These are the activations of a small neural network, seen along a few directions. Each row is one input.
In each table, some parts of the input vary, and every possible input appears once, in random order.
Descriptions start from the smaller parts, as in this example, which fits no table here: one of 8 places around a ring, together with either a single point or one of 11 places along a line or (one of 2 separate values, together with one of 6 places along a line).
Shared parts are said once, and a part with two or three values counts as separate values.

Other details of the inputs shift rows strongly along two fixed directions, in all tables alike. That doesn't count.

Table:
x1: [-13 -12 -13 -56  -8 -25  30 -52 -18   6   8  24]
x2: [-48  -7 -24  17 -34   6  -9 -12 -12  13   0  15]
x3: [-59 -18  -5  57  -9  -9 -32  22 -20  18  13  -3]
x4: [-22   5  -4 -17 -17   1   2 -23 -19  12  -4  10]
x5: [-13  15   8  12  13   5  -7   6 -13   3  -5  -8]
x6: [-49   2 -14   9 -28   2 -15 -13 -22  18  -2   1]
x7: [ 33  14  30  63  29  20 -16  48  26  -9  -1 -19]
x8: [ -8   9   4  22   6   7 -21  12  -4   7  -6 -11]
x9: [-64 -19 -26  55  -4 -11 -31  19  -4  22   8 -11]
x10: [-53   1 -29   2 -19   1 -19  -9 -25  10  -8  -1]
x11: [ 8  2  9 18 -3  7 -2  3  5  1 -4  8]
x12: [-60  -3 -23  43 -23  13 -37  12 -14  19  -3 -10]
x13: [ 22  12  14  69  32  10 -43  60  24 -11 -16 -39]
x14: [-11   9 -11 -66 -14 -12  22 -49 -29   3  -8  21]
x15: [ 74  -2  24 -40  31  -8  39   3  17 -31   9   7]
x16: [ 14 -10  24  14  28   0  -4  23  15  -8  13 -17]
x17: [ 25  12  13  57  25  14 -35  51  24  -7 -10 -35]
x18: [ 85   7   3 -51  12  10  31  -3  33 -30 -12   2]
x19: [-66 -11  -6  53   2  -7 -21   4 -20  22  16  -6]
x20: [-12 -12 -14 -27  -5 -24  17 -28  -6   4   7   9]
x21: [-25  13  -2 -26  -9   2  12 -27 -25  11   2   9]
x22: [-20   7   1 -21 -16   7  19 -28 -24  12   4  15]
x23: [-28 -21 -15 -27 -10 -14   5  -7  -1   6  10   4]
x24: [-23  11   1 -25 -13   4  15 -28 -24  11   2  12]
x25: [-18   0 -22 -23 -29   3   8 -26  -8   4   0  19]
x26: [ -5 -17   6 -28   4 -13   7 -12  -1   1  10   3]
x27: [ 76  12  30 -13  25  12  30   8  28 -25  -4   4]
x28: [  7   0  -2 -12 -19   0  14 -18   1  -2  -3  15]
x29: [ 85  12  15 -44  11   2  31  -8  30 -27  -9   8]
x30: [  8   7 -14  -6   1   9  -8   6   5  -5  -9  -9]
x31: [ -6   2  -8 -58 -26  -3  28 -50 -24   9  -1  26]
x32: [ 17 -14   8 -20  11 -13   7   5  16  -9   7  -7]
x33: [ 23 -11  17  80  29  -2 -35  73  30 -10   5 -31]
x34: [ 83  12  24 -21  22   7  19   7  32 -23  -8   3]
x35: [12  4  2  2 -8  7  0  0  4  0 -5 -4]
x36: [ 29 -14  -2   7  15  -9   1  32  23 -15   4  -5]
Description of these inputs: one of 4 places along a line, together with either one of 3 separate values or one of 6 places along a line.
Question: The inputs of x27 and x11 match in every part but the place on the line of 4. If x22 is changed in the same way as x27 into x11, which row does it become?
Answer: x31
Question: Change only the place on the line of 4 in x34. List by row number the other rows that result.
Answer: x7, x25, x29
Question: Change only the choice among 3 separate values in x3. List by row number the other rows that result.
Answer: x1, x26
Question: Change only the choice among 3 separate values in x19. List by row number the other rows that result.
Answer: x15, x16
Question: Change only the place on the line of 6 in x13. List by row number the other rows that result.
Answer: x6, x17, x28, x29, x35

Table:
x37: [-63 -12 -19 -29 -15 -29   4 -27 -40  16  12   8]
x38: [-57   5 -21  18  -6   3 -20  -8 -21  17  -4  -8]
x39: [-38   5 -21  62 -29   9 -38  21  -8  17 -10  -1]
x40: [ 67  13  54  41  38  27  -4  51  37 -19   5 -24]
x41: [-10   0 -28 -44 -22 -10  31 -50 -12   4   1  29]
x42: [-49   5   8  39 -18   2  -1 -15 -29  22   6  19]
x43: [-10  18  14 -34   0   1  21 -37 -35   9   1  14]
x44: [ 47  22   6  11  16  14 -20  30  18 -21 -25 -20]
x45: [ 26 -18   6  38  24 -16  -8  35  20 -15   9  -8]
x46: [-10  -6 -13 -44 -17   7  21 -27  -2   2   4  11]
x47: [ 62  -3  -4 -71   5 -20  48 -42  18 -19  -2  23]
x48: [-35   1  -5  37  11  -5 -30  14  -4  14  -3 -22]
x49: [-35 -16   0  35  -4   6 -27  20   9  14   7 -14]
x50: [ 67   7   3 -65 -11  13  27 -10  19 -23 -13   7]
x51: [ 38 -21  20   7  28  -4  -4  44  31 -18  11 -14]
Question: The inputs of x43 and x40 match in every part but one. If x37 is changed in the same way as x43 into x40, which row does it become?
Answer: x51
Question: What do these inputs look like to the network?
Answer: one of 3 separate values, together with either a single point or one of 4 places along a line
Question: Start at x45 and move only the place on the line of 4, one step at a time. The first step leads to x47. Which rows follow, in order?
Answer: x41, x39
